Each row below holds a small network's activations on one input, seen along a few directions.
In each table, some parts of the input vary, and every possible input appears once, in random order.
A made-up example of a description, with smaller parts first: ring(8) and (point or line(11) or (values(2) and line(6))).
Shared parts are said once, and a part with two or three values counts as separate values.
In the rows, 128 means zero.

Other details of the inputs shift rows strongly along two fixed directions, in all tables alike. That doesn't count.

Rows:
x1: [136 122 101 145 123 102 148  88 121 134 163 116 124 159 120]
x2: [127 118 151  86 147 150 110 129 144 138 108 135 167 113 122]
x3: [ 90 115 126 124 161 154  87 103 154 150 109 114 137 138 115]
x4: [141 125 107 166  92  86  96 217 135 162 108 102 147  82  45]
x5: [ 92 135 149 108 157 166  85  95 184 142 103 146 103 122 147]
x6: [161 123 137 137 111 133 149 122 112 119 154 138 130 153 153]
x7: [127 132 133 159  99 133 103 170 144 144 103 123 117 102 111]
x8: [139 113 135 140 120 134 110 180 122 146 109 116 165 113  95]
x9: [164 133 142 105  89 102 190  74 115  97 176 166 127 134 170]
x10: [142 119  93 187  99 113 156  99  98 128 167 110 104 165 130]
x11: [184 120 110 191  54  75 159 184  86 122 156 124 131 123  98]
x12: [144 113 130 159  90 105 106 204 118 145 106 119 158  93  75]
x13: [169 120  98 141 104  88 176 110  97 130 172 104 146 143 126]
x14: [148 136  76 151 109  45 190 199  43  88 141  99 128 121  73]
x15: [147 123 117 160 120 143 144 115 108 134 151 108 122 151 153]
x16: [137 125 130 101 149 138 140  76 134 134 149 127 134 154 163]
x17: [172 131 136 161  69 115 173 118 101 101 163 149 107 141 165]
x18: [106 132 130 111 135 122 109 114 165 139 119 130 134 103 104]
x19: [ 86 136 153  84 172 161  80  90 193 146  99 145 123 112 133]
x20: [162 139 119 133  76  83 194  89 122 105 186 149 112 128 151]
x21: [ 94 139 170  86 158 179  80 110 190 142  89 154 112 110 159]
x22: [ 80 154 146  65 201 164 128 112 113  81 102 151  97 147 179]
x23: [118 131 137 132 114 132 108 151 155 141 108 132 129  98 115]
x24: [ 86 112 120 119 164 134  61 153 157 172  82  91 169 104  55]
x25: [ 91 151 123 109 172 149 124 163  90  88  98 129 107 131 138]
x26: [150 120 114 143 121 125 157 110 113 132 156 110 136 148 147]
x27: [130 125 114 142 130 131 152  54 125 122 169 132  98 177 166]
x28: [125 126 167 110 146 185 112 116 141 129 112 144 134 137 167]
x29: [ 74 154 155  35 216 163 130  92 130  83  96 160 103 140 183]
x30: [148 134 109 177  85 113 164  97 120 115 165 136  86 145 150]
x31: [146 126 148 113 112 113 134 127 131 125 136 153 137 118 134]
x32: [137 104 121 151 127 117  61 251 126 179  77  89 190  87  22]
x33: [124 138 133 119 120 136 156  50 154 107 156 155  97 141 179]
x34: [ 85 141 120  99 179 134 121 177  99  98  85 121 124 117 114]
x35: [120 115 131 131 157 158  86 144 141 160 108 103 146 132 121]
Description of these inputs: line(5) and (point or ring(6)).
Change only the line(5) part in x22. List by row number the other rows that result. -> x14, x25, x29, x34
List by row number the other rows that have the line(5) part in common with x24. -> x2, x9, x13, x14, x18, x20

Rows:
x36: [155 128  79 170  85  63 189 158  50  79 161 109 131 136  94]
x37: [187 117  69 225  47  32 139 218  92 149 158  90 144 115  23]
x38: [179 141  74 196  79  42 184 232  44 110 164  90 118 130  67]
x39: [176 110  70 197  79  60 154 168  88 157 172  75 152 133  69]
x40: [168 138 145  96 115 122 181  33 138 104 184 166 113 173 204]
x41: [ 82 122 177  86 189 197  47 122 183 159  68 124 159 100 136]
x42: [160 122  80 188  72  48 162 237  49 115 132 109 150 106  42]
x43: [ 85 122 128 109 174 164  66 119 180 169  90 121 140 112  96]
x44: [134 133 146 124 103 122 160  68 141 102 158 163  91 135 193]
x45: [157 136 140 120 102 145 174  56 123 102 171 170  90 180 204]
x46: [183 103 105 204  56  79 141 223  89 146 142  97 159  98  52]
x47: [ 87 114 117 146 153 143  59 165 158 162  92 101 135 115  78]
x48: [161 127 140 132 115 134 143 102 122 128 157 144 131 145 151]
x49: [149 143 133 133  98 142 190  39 117  94 178 152  93 168 214]
x50: [154 128 153  96 110 128 171  65 146 112 157 157 129 140 186]
x51: [ 79 124 140 127 150 154  57 164 167 164  77 107 137  82  89]
x52: [132 137 128 102 130 110 170  96  83  88 162 156 112 158 159]
x53: [116 133 145 111 142 178 163  30 142 105 166 156  93 185 213]
x54: [ 82 141 137  93 186 157  62 230 143 133  49 117 152  76  83]
x55: [ 88 126 156 106 162 166  51 141 175 156  80 140 128 105 119]
x56: [145 131 154 117 101 153 161  79 135 103 148 165 106 145 195]
x57: [131 157 126  86 150 134 199  64 107  69 159 148  84 155 216]
x58: [ 89 124 140 115 153 153  70 145 175 167  79 114 144  84  79]
x59: [ 81 127 167  90 164 165  41 159 206 162  50 133 153  81  85]
x60: [168 117  94 171  72  77 154 166 101 154 153  91 153 111  83]
x61: [139 130 144 105 150 160 173  12 136 110 183 154 110 180 219]
x62: [ 67 132 146  70 221 177  77 145 146 135  64 115 123 123 137]
x63: [ 48 120 152  71 225 179  47 148 149 147  32 119 155 115  97]
The inputs of x40 and x60 match in every part but one. If x55 is changed in the same way as x40 into x60, which row does it become? -> x51
Describe the family of inputs behind these rows. -> line(4) and (values(2) or ring(5))
Change only the values(2) part in x52. List by row number the other rows that result. -> x38

Rows:
x64: [122 111 122 135 128 122  96 157 151 162 111 111 161 105  73]
x65: [156 130 124 152  95 124 172  79 113 114 173 136 103 162 175]
x66: [152 116 124 149  97 109 132 143 121 145 136 117 144 117 110]
x67: [156 114  86 209  78  83 122 188 100 149 139  91 130 126  64]
x68: [135 132 136 110 124 137 167  40 147 113 165 151 110 155 184]
x69: [100 124 128 138 148 154  83 133 155 155 100 114 125 125 109]
x70: [105 130 159 113 157 181  85 120 160 142  96 142 125 124 146]
x71: [142 123 101 169 100 111 145 120 122 133 154 116 121 138 119]
x72: [100 125 117 101 181 133 106 154 114 134  96 100 149 124 101]
x73: [111 127 156 114 148 172  89 132 158 140 100 139 138 118 137]
x74: [126 126  87 152 146 105 151 144  75 115 140 100 116 155 114]
x75: [137 124  75 169 127  85 154 177  63 116 142  86 133 144  85]
x76: [124 146 125 110 132 109 151 164  94  88 113 138 117 113 127]
x77: [ 78 144 150  86 177 159 103 163 123 100  74 142 120 109 133]
x78: [158 129 124 145  90 103 155 138 120 123 146 132 123 123 136]
x79: [ 90 143 145  98 171 153 114 158 116  97  87 144 106 118 139]
x80: [161 125 137 116 104 119 172  71 125 116 173 150 132 145 168]
x81: [125 127 155 100 136 141 104 138 151 140 111 145 145 110 129]
x82: [139 133 143 116 116 149 165  47 134 109 169 156 108 158 200]
x83: [168 117 117 159  83  93 139 175 111 138 141 119 154 111  86]
x84: [163 122 101 194  71  89 136 202 101 138 139 105 133 114  83]
x85: [129 141 133 115 126 138 162  43 143 109 169 151  97 154 190]
x86: [115 126 163  95 150 169  94 122 165 141  97 142 142 109 142]
x87: [143 138 132 110 113 117 178  38 139 109 177 154 101 149 187]
x88: [145 124 129 134 108 111 144 100 132 131 148 133 127 136 136]
x89: [ 93 148 151  65 171 140 111 166 124 101  81 149 135 103 125]
x90: [101 128 128 131 147 146  85 132 155 151 103 119 121 119 112]
x91: [108 119 133 135 138 146  82 143 153 152 101 117 138 119 105]
x92: [113 129 149 125 138 161  93 144 156 143 100 131 118 119 137]
x93: [157 117 116 149  92  89 146 128 119 136 154 123 143 130 105]
x94: [146 126 121 128 109 102 150 104 131 130 158 132 135 130 123]
x95: [ 95 132 128  75 196 145 110 134 125 125 101 113 151 133 117]
Describe the family of inputs behind these rows. -> line(4) and (values(2) or line(6))
The inputs of x82 and x80 match in every part but the line(4) part. If x91 is changed in the same way as x82 into x80, which row does it become? -> x93
List by row number the other rows that have the line(4) part in common with x66. -> x68, x72, x76, x78, x86, x87, x88
Change only the line(4) part in x70. List by row number the other rows that result. -> x73, x83, x86

Rows:
x96: [112 131 131 119 147 133 107 159 118 128 105 127 119 135 124]
x97: [188 135  88 154  84  66 207 134  71  98 181 112 127 140 126]
x98: [106 119 110 149 130 120 119 155 111 125 115 112 135 118  97]
x99: [120 125 157 111 145 164 113  89 174 140 118 144 110 130 167]
x100: [142 122 136 119 105 116 145  95 153 128 148 140 124 135 147]
x101: [126 133 150 114 144 156 122  68 154 133 143 141 109 143 181]
x102: [135 135 127 121 129 120 161 107 100  97 147 148 105 159 162]
x103: [127 128  99 151 118  96 146 139 102 121 141 116 124 128 107]
x104: [132 136 137 103 139 120 167  85 105  96 147 154 109 156 166]
x105: [147 122 130 147 120 135 120 134 148 147 133 126 128 128 125]
x106: [127 120 109 152 125 109  87 236 101 150  90  92 147 106  66]
x107: [ 87 133 136  80 182 148  98 112 155 134 101 134 131 115 132]
x108: [161 131 131 138 114 132 166  69 130 121 183 143 105 160 180]
x109: [123 126 154 101 139 169 136  50 149 123 152 161 125 152 182]
x110: [147 127 128 142 108 123 141  87 125 128 161 131 114 143 153]
x111: [154 125 122 151 109 126 142 110 125 137 160 129 129 141 133]
x112: [125 109 126 163 116 129  76 199 152 172  83 101 150  94  64]
x113: [106 130 116 126 145 134 127 122 126 120 127 125 115 131 135]
x114: [158 146 120 150  83  99 185 122  99  89 168 150 101 133 158]
x115: [126 133 144 124 134 149 120  80 157 135 128 137 105 134 169]
x116: [154 116 120 155  92 124 143 126 125 136 148 131 138 133 116]
x117: [ 94 141 136  96 168 159 120  88 144 118 125 141 101 140 173]
x118: [155 109  99 191  73  89 124 170  96 148 145 100 147 119  70]
x119: [140 118 123 138 113 117 109 160 154 156 125 116 157 115  90]
x120: [107 126 166  78 158 178 102  75 184 140 116 157 135 133 165]
x121: [143 129 130 131 104 117 152  72 125 124 167 139 123 146 158]
x122: [114 131 137 140 119 131 106 182 125 122  97 132 138  94  98]
x123: [133 137 150 106 125 151 156  26 150 113 157 158  93 157 208]
x124: [162 128  89 180  93  85 158 195  77 126 136  89 145 122  88]
x125: [126 120 128 120 143 118 110 174 107 130 103 119 147 115 100]
x126: [132 124 119 132 136  94 116 185 101 137 107 114 141 116  73]
x127: [121 133 108 149 133 121 109 172 118 126 117 111 116 132  94]
x128: [128 124 137 126 129 140 111 117 147 146 132 132 147 130 123]
x129: [133 129 153 106 139 165 136  66 162 130 142 158 119 146 180]
x130: [153 132  95 166 103  98 143 195  90 133 129  91 137 122  96]
x131: [110 141 154  87 147 144 105 147 150 125 101 145 130  93 124]
x132: [130 121 142 118 117 137 133  94 157 133 130 145 126 132 149]
x133: [112 125 113 121 150 119 103 180 130 148  99  94 151  96  77]
x134: [115 122 104 152 131 121 111 195 114 148 102  90 144 104  78]
x135: [112 135 127 113 153 133 130 116 129 114 120 139 120 139 123]
x136: [106 118 116 142 136 134 105 182 119 140  96  92 149 102  76]
x137: [127 112 133 144 105 136 110 142 144 147 109 125 138 114 103]
x138: [131 126 116 134 133 117 122 175 109 132 107 101 155 107  94]
x139: [183 131  96 164  77  71 215 123  57  86 195 133 104 167 158]
x140: [140 121 126 147  95 124 141  97 124 131 141 130 123 134 135]
x141: [156 121 107 167  76  89 148 123 112 136 153 118 128 128 113]
x142: [ 74 123 168  84 188 176  72 138 147 126  70 141 140 122 126]
x143: [ 81 140 170  76 171 174  74 145 168 132  73 149 136  88 128]
x144: [130 135 114 123 129 119 166 104 113 111 147 120 124 132 145]
x145: [170 127 112 148  88  89 211  96  65  74 188 144 109 169 171]
x146: [109 140 135 135 130 136  82 202 137 141  85 126 132  87  95]
x147: [153 141 105 131 118  89 184  98 104  98 169 142 107 157 135]
x148: [ 76 139 150  86 187 180  87 128 162 144  84 118 123 116 146]
x149: [122 141 125 117 142 136 151  86 126  95 145 148  99 161 162]
x150: [ 81 135 151  92 179 174  95 104 154 114  92 145 125 136 136]
x151: [ 83 128 170  69 176 174  64  89 191 155  96 141 146 115 148]
x152: [153 125 117 146 103 103 139 128 130 142 160 123 146 133 112]
x153: [146 120 112 127 128  93 132 177  94 128 124 116 143 117  94]
x154: [109 126 148 100 138 142 100  92 169 145 113 134 133 118 139]
x155: [120 121 126 130 139 137 116 166 113 127 101 107 154 112 105]
The inputs of x109 and x152 match in every part but one. If x122 is changed in the same way as x109 into x152, which row does it become? -> x131
Describe the family of inputs behind these rows. -> line(5) and (point or ring(5) or ring(6))
List by row number the other rows that have the line(5) part in common with x141. -> x103, x104, x120, x121, x125, x128, x132, x135, x138, x143, x144
Change only the ring(5) part in x101. List by row number the other rows that result. -> x99, x105, x108, x115
Change only the ring(6) part in x133. List by row number the other rows that result. -> x97, x107, x126, x147, x153
Start at x129 and move only the ring(5) part, one step at a time. The first step leads to x112. Which rows follow, in order? -> x123, x110, x111
